Each row below holds a small network's activations on one input, seen along a few directions.
Each table varies a few parts of the input and shows all the possible inputs, shuffled.
Descriptions start from the smaller parts, as in this example, which fits no table here: ring(5) and (point or ring(9) or (values(3) and line(4))).
Shared parts are said once, and a part with two or three values counts as separate values.

Other details of the inputs vary at random and push rows far along three fixed directions, the same in every table; ignore that.

A family of inputs:
r1: 0,-27,19,-15,-9,47,-23,27,77,79,4,-12,-42
r2: -25,-37,-39,-3,49,-56,-14,-35,61,26,-13,33,-75
r3: -4,-44,20,52,78,-43,-14,26,19,-43,-23,37,31
r4: 2,-13,49,66,40,42,-23,31,44,50,4,-66,33
r5: -16,-54,24,55,78,-53,-24,17,15,-36,-19,33,35
r6: -11,-4,-47,-40,30,-51,5,-29,39,-5,15,38,-14
r7: -32,-54,-24,-20,43,-49,-21,-14,51,10,-16,54,-64
r8: -9,-20,18,42,61,-47,-14,21,-16,-54,-25,39,44
r9: 0,40,-3,-40,-94,50,25,-19,-13,38,7,-51,-30
r10: 6,-24,-44,-32,39,-55,-2,-15,46,18,13,30,-15
r11: 0,23,-66,-40,-26,-16,30,-31,-46,-22,0,24,-40
r12: -17,-20,19,-18,-2,50,-24,18,92,67,10,-5,-50
r13: -5,-14,8,-9,-11,36,-22,-1,97,87,1,-49,-66
r14: -20,-37,32,-22,-10,46,3,17,82,73,1,-16,-61
r15: 40,51,36,33,-38,51,16,16,-47,2,2,-46,58
r16: -24,-24,-42,-11,17,-47,8,-38,25,11,-5,29,-60
r17: 13,34,65,8,-49,52,-3,27,-49,-17,-11,-51,66
r18: -1,-35,25,-20,-10,47,-32,15,73,85,4,-19,-47
r19: 9,9,40,21,42,21,0,38,31,29,8,-51,66
r20: 20,37,-1,-34,-83,53,30,-15,-23,48,18,-38,-30
r21: 33,26,55,15,-40,60,9,34,-51,-9,-2,-31,64
r22: 9,21,54,57,19,41,-24,11,25,23,6,-48,41
r23: -14,-8,-48,-59,-32,-17,24,-19,-56,-30,8,41,-38
r24: -18,-17,17,-31,-33,54,-9,-4,54,53,14,-10,-42
r25: 16,-28,-1,69,80,-57,-42,0,12,-15,-5,15,34
r26: -3,48,11,-42,-85,57,52,-20,-23,41,6,-42,-40
r27: 2,-41,-6,71,96,-51,-22,14,16,-24,1,6,25
r28: 16,68,41,34,-32,51,9,12,-39,-7,7,-42,60
r29: -15,-5,-42,-57,-52,-28,12,-26,-40,-37,-4,35,-31
r30: -11,29,-44,-71,-20,-46,46,-36,-29,-19,-1,31,-11
r31: 4,-40,12,41,49,-51,-18,22,-10,-65,-7,22,44
r32: 16,40,-11,29,0,-41,6,1,-72,-74,-11,3,56
r33: 2,13,6,7,8,-18,-4,5,-98,-69,-10,18,62
r34: 13,-26,64,47,25,43,-23,57,60,17,-8,-43,37
r35: -2,5,3,11,0,-17,5,7,-97,-69,-4,15,64
r36: 5,17,10,-55,-94,63,17,-7,-30,39,10,-19,-20
r37: 22,3,10,16,-8,-22,9,7,-91,-69,2,23,61
r38: -8,1,-51,-60,-31,-8,23,-15,-52,-32,-2,43,-35
r39: 3,49,3,-36,-80,63,33,-24,-13,34,24,-36,-32
r40: 5,-17,62,45,25,35,-32,58,55,21,-10,-40,41
r41: -8,-27,22,-16,-2,60,-14,18,95,62,11,-8,-51
r42: 1,17,-51,-35,-41,-34,28,-34,-39,-32,6,14,-37
r43: 9,40,-16,29,16,-27,9,2,-88,-63,-8,6,57
r44: -15,14,-35,-61,-41,-12,3,-39,-44,-31,4,49,-33
r45: -4,-44,-50,5,33,-48,-20,-28,46,28,7,31,-54
r46: 23,55,45,-7,-30,25,22,23,-27,-12,5,-63,88
r47: -20,-42,-55,-7,55,-45,-26,-26,55,30,-1,25,-73
r48: 11,33,-57,-32,-38,-28,16,-32,-51,-15,2,32,-27
r49: 0,-6,52,39,32,42,-23,53,13,17,-5,-30,50
r50: 7,23,-57,-35,-36,-29,25,-28,-29,-33,-3,20,-36
r51: 25,63,43,34,-36,62,18,9,-37,-10,7,-48,58
r52: -3,-25,0,73,77,-47,-31,-8,21,-31,3,15,36
r53: -18,-39,-34,-26,16,-32,-6,-19,23,-18,14,55,-47
r54: 4,-23,7,71,85,-48,-8,10,25,-29,-19,15,26
r55: -12,36,-47,-37,-32,-31,33,-35,-43,-19,-11,32,-40
Each input here is: values(5) and (point or (values(2) and ring(5))).
- The inputs of r16 and r45 match in every part but the values(5) part. If r26 is changed in the same way as r16 into r45, which row does it become? => r20
- The inputs of r34 and r3 match in every part but the values(5) part. If r40 is changed in the same way as r34 into r3, which row does it become? => r8
- Which other rows does r24 become when the values(2) part takes its other values? List them by row number. => r52
- Which other rows does r13 become when the values(2) part takes its other values? List them by row number. => r17
- Which other rows does r44 become when the values(5) part takes its other values? List them by row number. => r7, r17, r18, r33
- List by row number the other rows that have the values(5) part in common with r33. => r4, r11, r19, r23, r27, r35, r38, r43, r47, r49
